Each row below holds a small network's activations on one input, seen along a few directions.
In each table, some parts of the input vary, and every possible input appears once, in random order.
Descriptions start from the smaller parts, as in this example, which fits no table here: one of 2 separate values, together with either a single point or one of 11 places along a line or (one of 4 places along a line, together with one of 5 places around a ring).
Shared parts are said once, and a part with two or three values counts as separate values.

Other details of the inputs vary at random and push rows far along two fixed directions, the same in every table; ignore that.

A family of inputs:
R1: [  2  16  -5 -20  -6  -4  -2   4  -9  -8 -20]
R2: [ 34 -50 -22  29   6  25  37   6 -34   2  12]
R3: [ -4  12  -1 -17  -9  -1  14   9  12 -12 -10]
R4: [  4  25   0   0   1   7   2  -2  17  -4 -12]
R5: [-66 -18  32   2 -11 -38 -64  -5   8  35  26]
R6: [ 14  19   4 -12  -9  -1  10   4  17  -3  -3]
R7: [ -3  15  -3 -17 -12   1   9  15   8 -12  -7]
R8: [ -7  21  -4  -8   2  13   4  10   5  -9 -13]
R9: [-18 -75   0  43  17 -19 -47 -16 -31  23  62]
R10: [ -9   0  11  -1 -25   6   8   6  14   4 -19]
R11: [ 38 -43 -25  46  14  38  17  -4 -30  -6   9]
R12: [ 11  17   4 -14  -1 -11   0 -13   2 -12 -17]
R13: [ 16  20   1 -15  -4  -9  -4  -8   1   1 -15]
R14: [  8  15   7 -10  -6  -5  13  -2  18 -15  -4]
R15: [ -1  11  -4 -20  -4  -7   1  -3  -6  -7 -21]
R16: [-61  -3  26   8  12 -29 -58  -8  26  16  49]
R17: [-56 -12  26   1  -1 -40 -52  -2  28  14  55]
R18: [  3  25   5  -2   4   6   7  -8  16  -4 -10]
R19: [ -6  21   3 -11  10   9  12   3   7  -9 -14]
R20: [ -1  13   4 -18  -4  -3  18   8   9 -11  -7]
R21: [-22 -68   6  55  31  -4 -36 -11 -20  22  71]
R22: [ 39 -51 -30  29   8  20  19   0 -50   6  -1]
R23: [ -5  22  -3  -7   4  10   7   9   8  -1 -15]
R24: [-55  -5  23 -14   8 -45 -61   4   2  32  43]
R25: [ -7  24   2 -10   6   8  13   3   7  -1 -14]
R26: [-14   8  10   6 -11  17   2   0  12   6 -25]
R27: [ -3  25   1 -13   6  11   8   9   7   3 -12]
R28: [ 48 -48 -26  37   6  18  14 -11 -41   4   1]
R29: [ 11  19   2 -13  -4 -11   1 -13   2  -3 -17]
R30: [  0  14  -3 -15 -10  -1  13  14  10  -3  -9]
R31: [ 39 -49 -24  27   6  28  33  11 -35   6  13]
R32: [ 11  18  -1 -12  -8  -7  -8  -7   1 -11 -17]
R33: [  1  18   0 -21  -3  -9   6  -2  -6   0 -20]
R34: [ 10  16   0  -7 -12  -3   8   3  19  -7  -5]
R35: [ 44 -49 -20  37   4  23  33  -5 -26  -1  15]
R36: [ 8 27  4 -5  4  9  4 -2 15  0 -9]
R37: [  7  15   0  -8 -13   0   5   4  17 -15  -4]
R38: [-10  19  -2  -9   5  10   8   3   8  -9 -15]
R39: [  2  15   1 -22   1  -9   5  -3  -7  -8 -19]
Each input here is: one of 3 separate values, together with either a single point or (one of 2 separate values, together with one of 6 places around a ring).
Change only the choice among 2 separate values in R12. List by row number the other rows that result.
Answer: R39
Change only the choice among 3 separate values in R8. List by row number the other rows that result.
Answer: R1, R7
Change only the choice among 2 separate values in R32. List by row number the other rows that result.
Answer: R1
Start at R35 and move only the place on the ring of 6, one step at a time. The first step leads to R14. Which rows follow, in order?
Answer: R17, R37, R34, R6

A family of inputs:
R40: [-70  39  37 -23   6 -41 -50   2  46  12  31]
R41: [-11 -18   4  19  17   0 -14   4  -3  13  35]
R42: [ -4 -34  -7  27  15  13   3   2 -15  10  25]
R43: [  5  53   9 -26 -15   2  17  -1  39 -21 -35]
R44: [ -1 -24   1  28   7  13  -3  -5   1   4  21]
R45: [-40  24  18 -33 -12 -43 -49  -6   3  14 -10]
R46: [-17 -27   1  16   7   1 -11   9  -1   4  35]
R47: [ 16 -46 -11  23   6 -12 -26 -18 -42  16  12]
R48: [-20 -37   8  33  14  -5 -24  -4   0  21  47]
R49: [  4  54   5 -27  -8   3  20   1  32 -26 -35]
R50: [ 66 -43 -39  38   7  56  66   1 -38 -21 -23]
R51: [  8  56   5 -29 -14   1  18   2  36 -14 -33]
R52: [ 26  48  -5 -24 -13  26  43  13  16 -14 -52]
R53: [ 27  51  -9 -28  -5  26  43  11  16 -19 -48]
R54: [-78  34  36 -25   3 -33 -50   6  47  10  28]
R55: [-30  27  22 -42  -9 -57 -45 -11   4   5   4]
R56: [ 81 -42 -42   7  -1  23  50  -9 -65 -14 -42]
R57: [ 66  53 -23 -23 -24  51  87   7  10 -44 -94]
R58: [-27 -31   1  19  12  -7 -20   6  -5  17  45]
R59: [  1 -25  -3  21   8   6  -3   4  -3  -1  30]
R60: [ 23 -51 -17  42   9  34  26   4 -30   9  10]
R61: [  1  57   9 -27  -5  10  19   0  34 -23 -34]
R62: [-37  32  23 -18  -9 -24 -30   3  43   2  17]
R63: [ 18 -34  -6   1  -3 -25 -17 -17 -34  11   9]
R64: [ -4 -29   2  27  12   3 -14   1  -4  20  38]
R65: [  7 -40 -14  12   9 -11 -21 -11 -45  13   7]
R66: [ 30 -28 -20  28  10  23  24   1 -20  -4  11]
R67: [-31 -42   9  31   9   4 -22   4  -4  18  41]
R68: [-29 -22   8  15   1  -8 -19   9   1  19  35]
R69: [ -3  54   7 -45 -10 -29 -18 -12   5 -10 -41]
R70: [ -3  47  10 -57 -25 -33  -5  -5   3  -6 -47]
R71: [ 25 -54 -19  40   2  31  24   8 -27   2  16]
Describe the family of inputs behind these rows.
Answer: one of 4 places along a line, together with either one of 2 separate values or one of 6 places around a ring
The inputs of R70 and R55 match in every part but the place on the line of 4. If R45 is changed in the same way as R70 into R55, which row does it become?
Answer: R69
Which other rows agree with R63 in the place on the line of 4? List them by row number.
Answer: R43, R44, R47, R48, R51, R62, R64
Change only the choice among 2 separate values in R65. List by row number the other rows that result.
Answer: R56

A family of inputs:
R72: [ 47 -15 -24  -4   4   5  15 -13 -49  -4 -33]
R73: [  8 -39 -14  24  15  11   0  10 -27   6  31]
R74: [-15  30   8 -38 -15 -43 -28 -15   1  -3 -24]
R75: [-38  42  25 -35 -18 -23 -13  10  33   5  -4]
R76: [-16  39  17 -17  -7   1   0  -1  27 -11 -25]
R77: [ -9 -60  -2  31  10  -1 -19   4 -21  11  55]
R78: [-52  -8  29  11   3 -24 -49   0  22  25  41]
R79: [ -8 -58  -1  34  16  -4 -16  -7 -14  13  57]
R80: [-23 -58  -7  28  16   1 -15   5 -26  24  49]
R81: [ -5 -52  -2  44  11   2 -23  -9 -12  19  55]
R82: [ -1  40  12 -24  -7 -13   8   0  34  -7 -11]
R83: [ 27 -20 -19  11  -5  25  37   8 -20 -13 -17]
R84: [-16  54  10 -31 -17  -8   0  11  37  -5 -36]
R85: [ 24   1 -18   5   4  30  30   6 -12  -5 -29]
R86: [ 52 -18 -17  -2 -10   2  15 -15 -42  -3 -32]
R87: [-33  14  19   0   2 -19 -32  -6  26   0  22]
R88: [ 58  10 -22  -3 -12  31  54   9  -7 -21 -37]
R89: [ 51  21 -24   5   5  40  45  -3  -8 -25 -38]
R90: [ 31 -21 -18  16  -3  33  31   3 -15 -10 -25]
R91: [-66  22  30 -10  11 -27 -50   1  29  22  29]
R92: [-16  77  19 -44  -1 -18   8   4  42 -17 -27]
The inputs of R74 and R86 match in every part but one. If R76 is changed in the same way as R74 into R86, which row does it become?
Answer: R78
Describe the family of inputs behind these rows.
Answer: one of 3 separate values, together with either a single point or one of 6 places around a ring
Change only the choice among 3 separate values in R79. List by row number the other rows that result.
Answer: R82, R92
